A small network was trained on invented records. Each row is its activation on one of them, seen along a few directions.
After each row come some of the record's fields: ZAS, PEB, SUMA, NOG, SATON, LIDAF.
A field that a record lacks is left out.
The largest differences between rows may come from other fields.
(in the rows, 500 means zero)
Random noise pushes rows far along 10 fixed directions. That doesn't count. These rows show it; they differ only by the noise:
[720 633 521 534 498 468 498 480 323 537 409 450 447 465 363 440 507 647
 457 525 359 532 414]
[611 710 689 655 433 483 552 197 383 755 362 547 587 659 548 365 571 566
 483 394 390 513 652]
[693 385 564 209 463 309 362 585 528 585 492 512 541 540 485 505 528 695
 385 496 722 409 779]
[659 537 483 361 711 401 465 421 406 635 488 560 461 517 415 423 547 539
 448 495 396 353 612]
[463 383 342 556 574 543 545 477 339 413 628 504 383 595 512 348 609 365
 571 458 379 572 405]
[518 465 719 334 746 508 523 227 622 502 329 618 550 442 695 752 451 507
 543 330 544 654 381]
[579 391 518 627 486 493 543 340 608 514 539 521 478 550 576 397 568 351
 451 471 646 633 465]
[354 440 344 676 451 613 594 473 648 305 442 445 552 585 379 221 551 391
 428 360 393 679 258]
[508 470 419 633 383 456 586 579 335 567 654 371 450 524 516 404 679 574
 609 688 623 543 415]
[512 256 284 508 615 431 534 623 451 464 800 445 323 456 517 457 664 359
 566 664 706 555 377]
[489 531 541 501 642 536 630 208 446 566 387 561 594 646 614 286 577 498
 583 557 300 261 516]
[652 259 586 344 339 554 487 460 305 239 460 491 454 577 755 516 488 575
 643 545 500 551 462]

[312 523 479 328 528 524 519 539 448 531 415 526 634 581 517 429 510 737
 583 576 336 150 625] => (ZAS rugo; NOG nar; SATON funi; LIDAF niku)
[268 574 363 397 604 589 525 580 410 481 469 497 532 483 426 372 548 564
 573 404 167 348 497] => (ZAS kopa; PEB tezi; SUMA mol; NOG nar; SATON funi; LIDAF niku)
[506 592 566 634 671 457 476 349 506 547 412 559 460 566 467 616 443 476
 387 312 432 698 345] => (ZAS rugo; NOG kasis; SATON nok; LIDAF kiv)
[680 558 607 569 579 456 422 457 301 450 474 542 317 481 591 768 390 621
 479 486 510 640 361] => (ZAS kopa; PEB tezi; SUMA mol; NOG kasis; SATON funi; LIDAF niku)
[431 518 428 734 504 503 633 506 677 452 420 377 589 421 384 365 560 557
 505 639 545 519 179] => (ZAS mivu; NOG kasis; SATON nok; LIDAF kiv)
[521 600 581 356 488 575 513 462 469 524 370 500 623 443 444 396 476 516
 569 495 297 343 635] => (ZAS kopa; PEB fedar; SUMA dek; NOG kasis; SATON funi; LIDAF kiv)
[566 353 440 461 532 546 556 524 554 200 430 480 416 550 569 540 367 559
 376 661 558 420 277] => (ZAS kopa; PEB tezi; SUMA mol; NOG kasis; SATON funi; LIDAF niku)
[470 432 630 409 500 482 443 426 493 503 485 555 536 523 644 604 487 485
 505 363 575 629 547] => (ZAS rugo; NOG kasis; SATON funi; LIDAF kiv)
[294 237 316 396 709 580 565 414 628 283 613 659 428 640 650 370 493 215
 521 423 431 403 470] => (ZAS rugo; SATON funi; LIDAF kiv)
[558 519 607 363 602 523 442 366 512 392 270 551 621 566 559 516 376 543
 477 443 308 339 501] => (ZAS kopa; PEB fedar; SUMA dek; NOG kasis; SATON nok; LIDAF niku)
[499 647 488 456 521 460 518 580 513 586 461 410 539 385 367 535 508 568
 534 603 465 470 415] => (ZAS mivu; SATON nok; LIDAF kiv)
[625 287 528 369 508 374 396 473 673 413 491 569 518 569 562 527 394 521
 279 427 739 551 561] => (ZAS rugo; NOG kasis; SATON funi; LIDAF kiv)
[582 549 541 233 685 493 439 522 537 429 349 522 543 409 370 644 369 574
 435 409 356 452 490] => (ZAS kopa; PEB tezi; SUMA mol; NOG kasis; SATON nok; LIDAF kiv)
[456 574 541 545 625 458 575 388 690 600 405 507 606 437 531 531 520 566
 475 542 620 566 351] => (ZAS mivu; NOG kasis; SATON funi; LIDAF kiv)
[802 348 595 498 190 425 367 652 434 414 551 446 408 466 564 529 463 602
 459 587 751 650 621] => (ZAS mivu; NOG kasis; SATON funi; LIDAF niku)
[315 641 386 463 659 425 552 484 318 598 464 514 562 836 454 421 510 762
 436 533 342 157 604] => (ZAS kopa; PEB tezi; SUMA mol; NOG kasis; SATON nok; LIDAF niku)
[779 425 547 505 302 495 399 538 661 421 480 482 529 407 444 395 457 337
 387 512 576 528 637] => (ZAS kopa; PEB tezi; SUMA mol; NOG kasis; SATON nok; LIDAF niku)
[621 387 681 396 524 524 499 443 466 361 365 527 467 430 684 706 405 595
 592 569 572 523 393] => (ZAS mivu; NOG kasis; SATON funi; LIDAF niku)
[629 490 476 473 637 468 572 343 488 613 609 614 350 602 595 484 509 363
 380 603 632 313 652] => (ZAS kopa; PEB tezi; SUMA mol; SATON funi; LIDAF kiv)
[416 614 375 483 424 548 581 614 275 501 523 405 548 597 401 366 579 619
 593 590 299 359 528] => (ZAS kopa; PEB tezi; SUMA mol; NOG kasis; SATON nok; LIDAF kiv)
[345 397 465 482 581 562 504 494 531 500 658 579 386 484 633 650 524 402
 558 451 621 543 538] => (ZAS kopa; PEB fedar; SUMA dek; NOG nar; SATON funi; LIDAF niku)
[523 408 403 567 434 665 578 577 546 190 492 492 393 356 473 508 404 338
 507 481 417 723 155] => (ZAS rugo; SATON funi; LIDAF kiv)
[492 388 514 559 540 563 695 332 536 538 608 509 423 488 718 412 625 327
 653 763 664 375 424] => (ZAS mivu; SATON funi; LIDAF kiv)
[410 435 464 547 577 541 521 449 407 505 589 550 404 525 604 516 532 505
 548 469 469 496 442] => (ZAS rugo; NOG nar; SATON funi; LIDAF niku)
[578 439 527 550 653 567 569 299 395 440 518 580 442 518 683 543 425 357
 580 582 397 378 437] => (ZAS kopa; PEB tezi; SUMA mol; NOG kasis; SATON funi; LIDAF niku)
[495 292 358 487 403 488 385 716 802 392 657 444 464 374 401 467 478 385
 387 532 759 533 528] => (ZAS kopa; PEB tezi; SUMA dek; NOG nar; SATON nok; LIDAF niku)
[263 657 450 630 470 567 569 512 659 517 426 448 672 521 352 365 503 500
 468 449 413 456 448] => (ZAS kopa; PEB tezi; SUMA mol; NOG kasis; SATON funi; LIDAF niku)
[478 477 409 358 714 460 514 519 460 471 499 564 463 521 447 532 486 514
 500 501 389 375 445] => (ZAS rugo; SATON nok; LIDAF kiv)
[583 333 415 431 413 464 514 616 472 293 494 479 400 638 533 357 469 701
 398 721 639 270 409] => (ZAS rugo; SATON funi; LIDAF kiv)
[307 564 493 458 621 509 433 495 486 538 458 567 482 606 466 530 496 615
 468 264 332 534 511] => (ZAS rugo; NOG nar; SATON nok; LIDAF niku)
[370 550 610 478 349 557 557 517 548 551 477 494 593 526 619 480 583 580
 602 435 544 603 581] => (ZAS mivu; NOG kasis; SATON funi; LIDAF niku)
[515 563 611 464 244 491 559 579 559 503 436 383 630 435 562 611 472 645
 570 616 663 514 502] => (ZAS kopa; PEB tezi; SUMA mol; SATON nok; LIDAF kiv)
[365 586 488 521 640 524 505 604 401 601 670 480 427 257 463 775 583 382
 705 410 501 749 386] => (ZAS kopa; PEB tezi; SUMA mol; NOG kasis; SATON funi; LIDAF niku)
[537 480 521 469 654 550 556 385 401 432 480 549 389 480 594 616 448 424
 542 504 404 578 351] => (ZAS mivu; NOG kasis; SATON funi; LIDAF kiv)
[494 430 517 380 311 448 440 583 564 527 566 544 515 609 530 469 499 499
 404 400 663 538 749] => (ZAS rugo; SATON funi; LIDAF kiv)
[457 572 431 393 635 590 462 548 563 522 464 509 527 336 356 452 499 453
 552 466 276 375 512] => (ZAS kopa; PEB fedar; SUMA dek; NOG nar; SATON nok; LIDAF niku)
[487 557 421 623 569 384 447 589 742 581 543 494 483 477 313 499 476 499
 256 473 710 537 500] => (ZAS kopa; PEB tezi; SUMA mol; NOG kasis; SATON funi; LIDAF niku)
[346 520 382 568 650 350 478 509 489 572 563 479 504 676 445 500 522 586
 420 455 537 445 483] => (ZAS kopa; PEB tezi; SUMA mol; NOG kasis; SATON nok; LIDAF kiv)

Here are new rows. What are their fields?
[712 448 625 589 233 512 471 421 554 508 524 474 522 524 563 524 466 370
 423 486 708 660 643] => (ZAS kopa; PEB tezi; SUMA mol; NOG kasis; SATON nok; LIDAF kiv)
[622 418 556 530 572 448 463 412 600 698 696 541 433 270 522 497 661 172
 552 444 690 778 599] => (ZAS mivu; NOG kasis; SATON funi; LIDAF kiv)
[286 379 469 515 466 623 562 528 755 256 418 485 582 493 539 456 472 429
 515 443 560 620 291] => (ZAS mivu; NOG kasis; SATON funi; LIDAF niku)
[177 563 423 537 367 631 666 572 610 312 379 403 653 554 505 397 509 628
 570 544 451 431 288] => (ZAS kopa; PEB tezi; SUMA mol; SATON funi; LIDAF kiv)
[511 611 670 339 490 485 492 562 400 627 494 440 602 276 553 802 519 585
 744 552 529 520 543] => (ZAS kopa; PEB tezi; SUMA mol; NOG kasis; SATON nok; LIDAF niku)
[841 520 431 454 559 436 365 451 370 514 542 602 326 573 368 378 406 331
 318 433 350 349 733] => (ZAS kopa; PEB tezi; SUMA mol; SATON nok; LIDAF kiv)
[502 447 451 515 512 519 507 525 135 544 729 501 339 438 589 579 613 298
 774 560 358 620 554] => (ZAS mivu; NOG kasis; SATON funi; LIDAF kiv)
[625 488 508 403 675 422 427 524 415 602 619 547 421 326 449 660 536 376
 583 442 443 628 546] => (ZAS rugo; NOG kasis; SATON nok; LIDAF kiv)
[416 320 412 333 469 511 421 647 639 365 516 498 564 419 446 463 497 477
 554 525 481 380 552] => (ZAS rugo; NOG nar; SATON nok; LIDAF niku)
[360 435 486 451 825 480 464 429 602 536 568 563 419 416 544 664 514 490
 532 431 527 503 331] => (ZAS rugo; NOG nar; SATON nok; LIDAF niku)
[341 383 422 564 714 520 585 363 578 341 486 554 472 688 665 464 470 440
 490 481 429 422 316] => (ZAS kopa; PEB tezi; SUMA mol; NOG kasis; SATON nok; LIDAF niku)
[374 519 557 431 635 584 482 365 562 554 482 600 527 387 624 604 496 409
 660 427 386 527 516] => (ZAS mivu; NOG nar; SATON funi; LIDAF niku)
[514 258 452 271 382 570 443 671 552 257 584 458 493 397 524 619 462 342
 571 434 610 686 518] => (ZAS kopa; PEB tezi; SUMA mol; NOG kasis; SATON nok; LIDAF kiv)
[483 485 549 363 223 639 591 752 553 260 323 315 701 245 486 471 463 695
 708 749 435 418 322] => (ZAS mivu; NOG kasis; SATON funi; LIDAF niku)
[600 460 521 425 832 481 551 230 625 466 412 611 516 487 534 432 429 379
 477 601 315 220 429] => (ZAS rugo; NOG kasis; SATON nok; LIDAF kiv)
[555 508 515 463 482 500 517 488 356 486 467 463 524 524 554 464 500 536
 580 525 380 437 514] => (ZAS kopa; PEB tezi; SUMA mol; NOG kasis; SATON nok; LIDAF kiv)
[555 598 439 735 369 561 526 551 519 538 562 468 421 333 350 397 573 477
 464 518 427 602 409] => (ZAS rugo; NOG nar; SATON funi; LIDAF niku)
[793 485 572 310 695 505 442 375 236 491 454 625 325 499 557 512 445 464
 492 532 269 351 605] => (ZAS mivu; NOG kasis; SATON funi; LIDAF kiv)
[582 625 612 539 579 405 466 423 235 759 596 525 410 536 525 631 557 507
 559 430 447 589 600] => (ZAS rugo; NOG kasis; SATON nok; LIDAF kiv)
